These are the activations of a small neural network, seen along a few directions. Each row is one input.
Each table varies a few parts of the input and shows all the possible inputs, shuffled.
A made-up example of a description, with smaller parts first: ring(5) and (point or ring(9) or (values(3) and line(6))).
Shared parts are said once, and a part with two or three values counts as separate values.

Other details of the inputs shift rows strongly along two fixed directions, in all tables alike. That doesn't count.
These rows show it; all are for the same input, with only those details redrawn:
[ -9   1  -6   5   1   1   7   1   7   4  -7 -17  -5]
[ -9   1  -5   4   2   1   5   2   8   4  -6 -16  -4]
[ 18  -4 -17 -25 -11  -6  28 -28  -6   4 -16 -14   0]
[-10   6   1   4   4  -3 -10  12  16   5   0 -11  -3]
[ -9   6   2   4   3  -3 -10  12  16   5   0 -10  -3]
[ -9   1  -6   4   1   1   7   1   7   4  -7 -16  -4]

Rows:
R1: [ 27  13   6 -38  -8 -26 -27   1  26  10  10  10   9]
R2: [ 21 -13 -12 -16 -11   4  22 -31 -28 -10 -10   3  -1]
R3: [ -2  -6  11   6   0   0 -12   6  -2  -8  -1   5  -1]
R4: [-34  14  -3  28  11  -9 -11  14  11   3  13  14   2]
R5: [-15   7  -3  17   9  12 -19  15  -2  -3  18   5  -5]
R6: [ 23  -8 -11 -18  -8   6  30 -27 -23   1  -6   3   3]
R7: [-1 -4  7  1 -1 -4  0  3  5  0 -9 -6 -1]
R8: [ -4   2  -7   4   1   5 -17   1  -5  -8  10   5  -6]
R9: [ 17  -3 -17 -17  -7   5  33 -25 -17   4  -7  -5   1]
R10: [ -3   0  -1  -1   0  -3   4   2   8   4  -7 -12  -1]
R11: [-9 -5 -6 10  1  7 -2 -3 -8 -9 -2 -5 -8]
R12: [ -1  23  18  -9   4 -34 -42  19  30   8  27  42  17]
R13: [  2  -5  10  -1  -1  -4   8   3   6   3 -12  -8   4]
R14: [ -3  -6   0  10   1  12  -2  -2 -16  -9   3   7  -3]
R15: [-9 -1  4 14  6 12 10  8 -4  4 -1 -3  0]
R16: [-6 -3  8 12  5 10 11  8 -4  3 -2 -2  3]
R17: [-10   0  -2   8   2   3  10   6   6   6  -7 -15  -3]
R18: [ 20 -12 -13 -18 -12   1  21 -32 -22  -9 -13  -2  -2]
R19: [ 12  12  16 -18  -3 -33 -16   1  15   7  13  38  20]
R20: [-3  1  6  2  1 -1  3  9 11  6 -5 -9  1]
R21: [ 38  12 -11 -51 -16 -40   5 -36   3   8   8  37  20]
R22: [ -9  -2 -10   9   1   7  -5  -3  -7  -8   0  -5  -9]
R23: [ 30   5  21 -30  -7 -19 -43   7  11  -4  19  32  12]
R24: [-7  2  2 13  6 12 -2 10 -4 -1  8  3 -2]
R25: [ -7  -4   6   7   2   1  10   5   5   3 -12 -13  -1]
R26: [ 52   5 -13 -57 -18 -18 -13 -33  -9  -2  15  27  10]
R27: [ -8  -3   6   9   2   3  12   8   5   6 -11 -12  -1]
R28: [ 2 -3  9  1  1  2 11  5  3  6 -6 -3  5]
R29: [-10  -1  -8  15   6  16   1   1 -13  -6   7   1  -6]
R30: [ 23 -11  -2 -22 -11  -5  35 -23  -8   6 -21  -9   7]
R31: [-1  4 -3  4  4  7 -4  4 -3  1 11  5 -2]
R32: [ -9  -4  -5   9   1   4   1  -1  -3  -6  -6 -10  -7]
R33: [ 23 -14 -10 -20 -13  -1  22 -33 -23  -8 -15   0  -1]
R34: [-8 -6  0 10  1  4  2  0 -3 -7 -8 -9 -6]
R35: [-10  -3  -8  15   4  15  -2  -1 -16 -10   6   2  -7]
R36: [-11  -4  16  15   5   0 -16  18   7  -5  -2  -1  -2]
R37: [ -9   0   1  11   4   8  11   8   3   5  -4 -10  -1]
R38: [-10   4  -9  10   5  11   7   4  -3   4   5  -7  -4]
R39: [-8 -1  5 11  4  7 11  9  3  6 -5 -7  0]
R40: [ -9  -4  11  17   5  11 -14  12  -8  -9   8  11  -1]
R41: [ -8  -3   2   7   1   1   9   5   6   2 -11 -15  -2]
R42: [-11   2   4   8   4  -2 -12  13  12   0  -2  -8  -4]
R43: [ -9  -2  -8   8   1   4  -1  -3  -2  -5  -4 -11  -8]
R44: [ 31   5  16 -30  -5 -13 -28   1   4   0  19  31  14]
R45: [ 20 -10 -11 -22 -12  -5  28 -27 -11  -1 -20 -10   1]
R46: [ -3   3  -4  -1   0  -1   5   2   9   8  -3 -12  -2]
R47: [-5 -5  6 14  5 13  8  6 -9 -1  2  3  1]
R48: [-16   6   9  19  10  10 -10  23   8   4  10   0  -1]
R49: [  0  21  22  -9   4 -35 -40  19  29   9  25  43  18]
R50: [-10  -4  -8  13   2  11  -3  -2 -13 -11   2  -1  -8]
R51: [-11  -2  17  14   5  -2 -12  19  12  -1  -5  -4   0]
R52: [-3  4 -6  0  2  3  6  2  5  8  1 -8 -1]
R53: [ -2  -3   1   9   3  12   2   0 -14  -5   5   7  -2]
R54: [ -9  -3  -3  16   5  17   2   3 -14  -7   6   2  -4]
R55: [ -9   3 -10  12   5  13   3   2  -8   0   8  -3  -6]
R56: [ -3  -5  -3   8   0   9  -4  -2 -12 -11   2   3  -5]
R57: [ -4  -1   2   9   3  10 -14   5  -9  -9  10  10  -3]
R58: [ 18  -6 -18 -23 -12  -6  24 -30  -9   0 -16 -12  -1]
R59: [-6 -7  4 10  1  3  2  0 -4 -6 -9 -7 -5]
R60: [ 15  19  17 -22   1 -19 -41  23  33  13  22  18  11]
What is each input in this table made of? -> line(5) and (point or ring(11))
Changing only the line(5) part turns R34 into R32. The same change can be made to R12. Which row results? -> R21
Changing only the line(5) part turns R47 into R24. The same change can be made to R40. Which row results? -> R57

Rows:
R61: [ 20 -14  -4  -7  -8  14  28 -16 -20  -1 -18 -12 -11]
R62: [-41   2  -3  49  17  22  -8  15 -13  -6  18   0 -11]
R63: [  5  -5 -10   1  -5   1  40 -18 -15   8 -13   3  -1]
R64: [  3 -11 -19  -8  -8  -5  22 -25 -11  -4 -21 -21  -6]
R65: [-30 -10   5  46  14  37 -17  22 -16  -8  13 -10 -11]
R66: [ 53   9  13 -59 -10 -14 -24  -2  15  10   9  13  11]
R67: [ 10  -6 -21  -6  -9   5  25 -22 -18  -3 -15  -8 -15]
R68: [ 29   9  16 -37 -13 -33 -15 -10  16  13   5  30  19]
R69: [ 39  10   8 -45  -8 -27 -20 -12   5  -9  17  40  19]
R70: [  7  -1 -25 -13  -5   9  27 -22 -12  -1 -15 -16 -10]
R71: [-43   5  -1  41  16  12   4  26  16   2   1 -25  -5]
R72: [ 36   9   9 -45  -8 -39 -20 -12  21   9   7  18  17]
R73: [-10  17  30   4   8 -22 -53  31  36   6  20  23   4]
R74: [ 15 -13  -9 -14 -10  11  29 -15  -8   0 -17 -31   1]
R75: [-43  -1   8  49  15  14   4  26  -7 -12   2   6   2]
R76: [ 13 -19  -3  -9  -7   3  25 -19 -14  -2 -23 -25  -2]
R77: [  7 -11 -20  -8  -7   8  21 -25 -26 -21 -11   2  -3]
R78: [  5  -5 -26 -13 -10   3  27 -22  -5  -2 -15 -27  -3]
R79: [ 33  13   5 -46 -13 -31 -11  -4  27  18  12  17  26]
R80: [-11  16  28   5   9 -27 -46  37  38  14  17  18  16]
R81: [-41   8   1  40  21  18   4  26   8   3   2 -14 -12]
R82: [-37   4   4  47  17  14   3  25   3   0   1  -6 -17]
R83: [  2 -11 -14  -6 -11   0  21 -28 -15  -5 -21 -12 -10]
R84: [  2   7  40  -2   3 -10 -60  37  32   3  15  13   1]
R85: [-43   6   3  41  18  17   9  29   8  10   0  -9  -4]
R86: [ -9  18  20   8   8 -11 -53  31  16   8  41  36  12]
R87: [ 18 -21  -4  -9  -6  17  24 -19 -28 -19 -13  -2   2]
R88: [  8  -8 -29  -5  -8  14  13 -33 -33  -9   2   0  -7]
What is each input in this table made of? -> line(4) and (values(2) or ring(5))
Changing only the line(4) part turns R73 into R84. The same change can be made to R72. Which row results? -> R76
Change only the values(2) part in R62. List by row number the other rows that result. -> R69

Rows:
R89: [ 25  -1   8 -29  -8 -10 -14  -2  11  -1  -3  -1   1]
R90: [ 21   8  -2 -28  -8 -16 -11  -6   9   4   9  14   8]
R91: [ -6  -8   0   8   2   5  27  -6  -7   4 -12 -11   3]
R92: [ 22   3  11 -25  -6 -17  -4  -4   9   7   6  18  15]
R93: [ -4 -10   1  12  -1   8  22  -8 -17  -4 -11  -2   1]
R94: [ -8  -3 -14   9  -1   9  19 -11 -14  -3  -3  -5  -4]
R95: [ 21   9   1 -26  -7 -14 -11  -8   4   7  11  19   9]
R96: [ -2 -13  -3   5  -2  10  14  -7 -11  -7 -15 -18  -9]
R97: [-30   6  13  37  14  14 -33  36  10  -2  16   0 -10]
R98: [-12  21  23   4   8 -22 -57  39  38   6  26  23   9]
R99: [ 26   3   0 -28  -8  -6 -15  -4   5   1  10  10   7]
R100: [ 20   9  -4 -24  -5 -12 -12  -9   0  -1  16  22   7]
R101: [ -2 -10  -6   7  -3  12  13  -9 -13  -5 -12 -12 -10]
R102: [-10  -4 -14  11   1   6  16 -16 -16  -8  -3  -2  -3]
R103: [ -4  -9  -1  12   1   9  21  -9 -20  -7  -7   2   0]
R104: [ -1  -8  -8   6  -1  11  16  -7 -10   0  -9 -19  -9]
R105: [ -8  -3  -9   8   2   3  25  -8  -6   7 -11 -10  -2]
R106: [ 26   3   1 -29  -6  -7 -14  -4   7   3   8   4   6]
R107: [ 21   8   2 -29  -6 -17  -8  -5  11  10   6   8   8]
R108: [-39   9  10  39  15   4 -32  33  16  -3  15   2  -4]
R109: [-10  -2 -10   6   0   0  23  -9  -1   2 -15 -17  -3]
R110: [-34  11  14  32  16   3 -20  38  25   8   6  -6  -5]
R111: [-38  11  14  40  17   6 -26  38  15   5  15   9  -3]
R112: [ 23   4   9 -22  -3 -13  -6  -7   1   2  12  26  14]
R113: [ -7  -3 -12   6   0   6  21  -8  -7   1  -8 -15  -5]
R114: [ -1  -9  -5   4  -1  11  15  -6  -5  -2 -17 -22 -11]
R115: [ -8  -1 -12  10   2  10  20 -12 -18  -3  -1   0  -4]
R116: [-34   5  21  40  17   8 -22  37  13   2  14   8   2]
R117: [-39  10  13  36  16  -1 -27  37  23   3   9  -5  -3]
R118: [ -4 -10   2   8  -1   5  23  -6  -9   0 -16 -12   0]
R119: [-11  -3 -13  12   2   4  20 -14 -16  -6  -4   1  -2]
R120: [ -9  -2 -11  13   2   3  24 -12 -15  -4  -4   5  -1]
R121: [ 21   8  -1 -29  -7 -15  -7  -4  15   7   3   2   5]
R122: [  0  -9  -7   3   0  13  15  -4  -7  -5 -14 -23  -7]
R123: [ -2 -10  -9   8  -1  16  12  -8 -20  -9  -6  -8  -5]
R124: [ 20   8   2 -23  -7 -22  -7  -8   7   6   8  24  12]
R125: [ -1  -7 -10   3   0  14  17  -5  -6  -1 -11 -22  -6]
R126: [ -4  -9   2   6  -1   5  24  -4  -5   0 -19 -16  -1]
R127: [ -1 -10  -8   4   0  13  14  -6 -12  -5 -11 -19  -6]
R128: [ 25   2   4 -24  -6  -7 -19  -9  -3  -4   9  18   1]
R129: [ -2  16  19   2   9  -2 -60  36  21  -2  34  25   4]
R130: [-11  -4 -12  11  -1   2  20 -13 -13  -2  -7  -3  -1]
R131: [ -7  -1  -9   4   0   6  24  -6  -2   5 -13 -19  -5]
R132: [ 25  -1   5 -25  -7  -7 -19  -8  -4  -8   8  18   2]
R133: [ -5  -6   0   6   1   5  28  -5  -3   4 -15 -15   2]
R134: [ 26  -2   7 -26  -9  -9 -20  -6   0  -5   5  15   4]
R135: [ 26   3   3 -27  -9 -10 -16  -5   5   3   8  10   3]
R136: [-38   8  11  34  15   1 -29  35  22   1  10  -8  -5]
R137: [ 25  -2   7 -28 -10 -10 -18  -4   4  -4   2  10   3]
R138: [ 21   9   1 -28  -8 -16  -9  -6   9   8   8  15   9]
R139: [ -8  -2  -8   7   0   0  27  -7   0   4 -16 -14  -2]
R140: [-11  -5 -13   8  -2   2  18 -12  -8  -3 -10 -10  -2]
R141: [ 26   0   6 -28  -8 -11 -16  -5   8   2   2   4   1]
R142: [ -9  -2 -11  12   4   7  23 -12 -17  -1  -3   5  -3]
R143: [ 26   1   6 -25  -9  -9 -19  -8   1  -1   7  14   2]
R144: [-10  -3  -9  11  -1   0  26  -9  -7   1 -11  -4   0]
R145: [ -2  -6 -11  10   1  15  13 -11 -21  -7  -2  -5  -9]
R146: [-29   3  14  33  13  14 -33  39  12  -6  10  -5  -7]
R147: [ -9  -3  -8   9   1  -1  26  -8  -4   4 -12 -10  -1]
R148: [-29   5  11  34  14  18 -32  36   9  -4  17   0  -6]
R149: [ 18   6   0 -28  -7 -19  -9  -8  16   6   0   1   7]
R150: [ 26   4   3 -29  -7 -10 -12  -3  12   6   2  -1   1]
R151: [ -2  -9 -10   8   1  17  11 -10 -23 -12  -3  -4  -6]
R152: [ -5 -10   1  10  -2   6  23  -6 -12  -3 -14  -6   1]
R153: [ 20   9   2 -26  -7 -19  -6  -6  10  10   6  20  10]
What is each input in this table made of? -> line(5) and (values(2) or ring(5) or ring(6))
Changing only the line(5) part turns R102 into R136. The same change can be made to R112. Which row results? -> R91
Changing only the line(5) part turns R116 into R133. The same change can be made to R108. Which row results? -> R149
A walk changes only the ring(5) part. It starts at R123 and steps to R148. List the rest of the walk in order. -> R97, R143, R134
A walk changes only the line(5) part. It starts at R150 and steps to R104. List the rest of the walk in order. -> R135, R97, R145
Change only the line(5) part in R126. List by row number the other rows that result. -> R93, R103, R118, R152
A walk changes only the ring(6) part. It starts at R109 and steps to R139. List the rest of the walk in order. -> R110, R131, R121, R149
Change only the ring(5) part in R132. List by row number the other rows that result. -> R128, R129, R145, R151

Rows:
R154: [  0 -10 -19  -1  -8   1  26 -28 -21 -13 -18  -4  -6]
R155: [ 25   1   8 -25  -8 -15  -4  -7  -2  -4   5  28  14]
R156: [ 44   6  25 -46 -11 -25 -40   7  18   4  20  30  24]
R157: [-39  -2  15  48  17  19  -4  28  -3  -8  -3   0 -14]
R158: [ 23   1  -5 -21  -5   5   7  -7  -9  -1   9  11   9]
R159: [-10  -3  13  16   5   6 -27  20   8  -3   2 -10 -11]
R160: [  5  -7 -20   2  -6   6  31 -30 -24   3 -12  -6 -12]
R161: [ -3  -6 -22   2  -4   2  33 -31 -24  -2  -4  -1   5]
R162: [ -9  -4  22  17   7  11 -19  23   4   0   3  -2  -3]
R163: [  5  26  23 -19   6 -23 -48  43  57  19  20   1   9]
R164: [ -2  -6 -11  -5  -5  -9  47 -18   4   7 -35 -25  -2]
R165: [ 26   7   6 -24  -6 -11  -4 -12  -2  12  11  26   7]
R166: [ -3  -1 -16  -4  -5  -8  50 -20   2  20 -26 -26   1]
R167: [ 25   2 -11 -23  -6   3  -4 -12  -6   0   4   1  -9]
R168: [ 18  -2  -2 -16  -7 -11  -2 -15  -5  -6  -6  10  -8]
R169: [ 24  -3   3 -29  -9 -15 -14 -12   2  -5   7   7  16]
R170: [  5 -16 -14  -6 -10   7  21 -25 -20  -8 -17 -18  -4]
R171: [  5  -7 -27  -7  -6  15  25 -25 -23  -8  -8 -13  -7]
R172: [-56  -1  -9  59  23  33   0  29  -7 -13   8 -21 -11]
R173: [  4  16  34 -17   3 -28 -50  42  59  19  10  -4  13]
R174: [-48   4  -3  50  13  14 -11  21   0  -1   8  -6 -11]
R175: [-18   6   9  23   9   5  -8  18   1   5  15  16   5]
R176: [-46  -1   3  48  16  10  -8  22  -1 -16   3  -3  -5]
R177: [ 25   2  -2 -22  -3   8   4  -9  -9   2   6   8   0]
Changing only one part turns R170 into R171. The same change can be made to R159. Which row results? -> R167
What is each input in this table made of? -> values(4) and (point or ring(5))
Change only the values(4) part in R166. List by row number the other rows that result. -> R163, R164, R173
List by row number the other rows that have the values(4) part in common with R174. -> R160, R161, R165, R166, R175
Change only the values(4) part in R172. List by row number the other rows that result. -> R161, R169, R176
